A small network was shown many inputs. Here are its activations along a few directions, one row for each input.
Each table varies a few parts of the input and shows all the possible inputs, shuffled.
A made-up example of a description, with smaller parts first: ring(5) and (point or line(9) or (values(3) and line(6))).
Shared parts are said once, and a part with two or three values counts as separate values.

Other details of the inputs shift rows strongly along three fixed directions, in all tables alike. That doesn't count.
These rows show it; all are for the same input, with only those details redrawn:
[ 20.7   4.3   7.5   6.6  -2.5  -6.1   3.8  16.2   5.6  21.2  10.6 -12.2]
[  3.5  42.3 -32.3  31.3   0.5 -31.7  19.8  34.1  -5.6  -8.7 -25.4 -19.1]
[ -8.2  -0.7 -69.3  13.7   9.8  19.0 -31.6  11.3 -33.2 -10.0 -17.7   3.4]
[-39.9 -19.8 -63.3  26.5  -7.6  -9.0   3.7 -30.2  23.9 -74.0 -16.3  -0.3]
[ -9.7 -23.2 -18.5  10.7  -6.9  -1.1   0.3 -18.0  23.8 -27.0   7.8  -4.5]
[  9.5  36.9 -20.6  26.2  -0.4 -27.8  17.5  32.8  -3.2   1.2 -17.2 -18.6]
[ 29.3 -29.5  17.0 -13.6  -0.1  27.5 -24.9   2.5  -3.0  42.9  33.5  -0.1]
[ 27.5   8.2 -13.0   1.6   7.5  13.6 -20.8  31.4 -27.5  41.1   5.4  -5.5]

Rows:
r1: [-35.2  -8.7  -0.1  -3.6   5.7   2.6  12.1 -23.8   8.7 -28.6   8.3  18.1]
r2: [-11.9 -17.3  83.3 -15.6 -39.4  -1.3  37.0  10.0  69.3   0.4  -2.8  20.0]
r3: [  7.2 -31.4   7.0  -9.9   2.7  60.2 -22.0  -9.0 -13.5  17.8  35.6  15.3]
r4: [-18.7  51.9  -2.1  14.8  10.6 -21.5  27.5  25.7 -16.9   4.0 -17.5  -0.9]
r5: [  6.7  11.7  -3.9 -13.4  16.5  -3.2 -23.0  21.7 -33.3  53.4  -1.0   3.6]
r6: [-38.5 -31.8 -59.1 -14.9 -10.6  33.3 -59.0  17.7 -14.2 -16.4 -55.5  40.3]
r7: [-40.6 -24.8 -22.8 -18.5 -31.1  15.0 -31.5  -7.5  18.4 -50.8 -51.2  22.6]
r8: [-28.0 -14.5 -49.8  20.8 -11.0  -4.6   2.2 -40.4  11.0 -86.5 -26.4  -4.6]
r9: [ -6.0  48.1  16.4   4.6   9.0 -16.9  23.7  29.3 -16.2  22.8  -2.0   0.7]
r10: [ 22.4 -26.1  53.8  -0.1  -8.8 -22.3  36.8 -15.5  59.0  -3.4  28.4 -15.8]
r11: [  4.6   0.6 -10.5  15.8  -1.7 -17.3  14.9   4.1  15.9 -15.3  -2.9  -9.8]
r12: [ 11.9  -2.4  68.5  11.2 -10.4 -14.8  65.4 -10.5  60.1 -19.0  28.3 -13.3]
r13: [-33.5 -12.1 -46.8  -6.5  10.7  -2.2 -26.0 -14.7 -15.7 -13.0  -9.6  13.2]
r14: [ -1.0 -31.9 -70.1 -11.8   7.9  54.4 -54.8 -23.1 -48.6 -26.8 -14.9  13.6]
r15: [ 29.3 -29.5  17.0 -13.6  -0.1  27.5 -24.9   2.5  -3.0  42.9  33.5  -0.1]
r16: [  2.5  46.5  -4.4  -3.2   6.8 -39.2  15.2  16.0 -18.9  -4.1 -29.3 -13.0]
r17: [ 30.2   3.9  31.5  -0.3 -13.3  -1.0   7.0  -8.0  12.2   8.5   9.8 -17.3]
r18: [ 0.5  4.8 48.3 -7.6 10.2 -2.9 17.8  1.6  3.4 21.4 19.3  8.5]
r19: [  4.0  23.0 -31.0  22.3  16.1  26.9  -3.2  27.5 -41.2  -0.8 -16.0   7.9]
r20: [ -1.8  55.9 -27.9  10.2  18.2 -43.9   8.4  44.1 -33.3  21.2 -33.4  -6.0]
r21: [15.3  5.5 35.4 12.7 -1.0 16.0 23.2  3.1 13.9 11.9 19.2 -1.4]
r22: [ 34.7 -21.4  24.8 -20.2 -10.2  34.6 -26.2  -9.6 -13.2  33.8  26.3  -8.2]
r23: [ 25.2  16.7  33.9   2.1 -20.7 -18.5  23.2   0.8  19.9  -0.9  11.3 -26.3]
r24: [ -8.9   2.9   1.3  -6.1  11.7 -31.7  12.7  -2.2   9.6  -1.6  -7.0   0.4]
r25: [ 11.4  63.8  -0.1  34.0   4.1 -20.6  45.9  47.6 -10.2  -2.4 -18.2 -14.2]
r26: [  5.7  20.2   7.2 -14.3  26.6  18.2  -6.3  25.3 -41.6  39.1   0.9  16.6]
r27: [  6.8 -32.8   8.2  -7.5   3.7  61.5 -20.9 -11.0 -13.6  19.7  31.9  14.4]
r28: [-29.0 -51.6  19.7 -11.0  -1.0 -18.9   4.7 -52.3  45.2 -30.8  19.3   9.2]
r29: [ 15.0 -15.0  30.8 -39.5  -2.1  15.9 -32.4 -14.6 -18.8  41.3  27.0   2.6]
r30: [ 11.4   3.7  17.7 -27.9   2.2  -2.2 -17.1  -4.4 -20.5  24.9   8.0  -0.2]
r31: [-23.4  40.0  23.3  18.4   3.9 -37.8  49.3   2.0  22.6 -18.5  -9.8  -3.0]
r32: [-15.3   1.6  35.8  -5.2 -14.8 -41.4  28.3 -39.9  43.5 -30.5   2.4 -11.1]
r33: [ 38.1 -13.9   4.1  -6.5  11.6  31.9 -33.1  17.1 -24.5  57.2  15.9   2.8]
r34: [-42.1   6.3 -48.5   6.5   1.1 -25.4  -2.3 -32.5  -7.3 -66.6 -36.5   3.2]
r35: [ 21.3  50.1  -7.1  34.9   6.6 -43.5  31.7  46.3  -5.3   5.2 -28.7 -23.9]
r36: [  8.2 -57.4  21.8  -9.7  -8.6  23.8 -13.1 -34.4  32.2   5.9  38.2   1.1]
r37: [-40.5 -50.9   1.0 -22.5 -15.2   1.5 -10.7 -76.8  34.9 -53.5  15.6   7.4]
r38: [ 24.0   1.5 -26.0  -8.8   0.5  29.5 -32.3   7.9 -42.5  11.0  -4.1  -3.0]
r39: [  5.6  -3.6  12.0 -13.2  13.2  -6.4 -15.8   0.0  -8.5  40.3   7.0   7.7]
What is each input in this table made of? -> values(3) and (point or (values(2) and ring(6)))
Changing only the values(3) part turns r24 into r16. The same change can be made to r11. Which row results? -> r38
Change only the values(2) part in r32. List by row number the other rows that result. -> r17
Which other rows agree with r4 in the values(3) part? List them by row number. -> r1, r2, r3, r9, r12, r18, r19, r21, r25, r26, r27, r31
Change only the values(2) part in r13. List by row number the other rows that result. -> r15
Change only the values(3) part in r36. List by row number the other rows that result. -> r22, r27
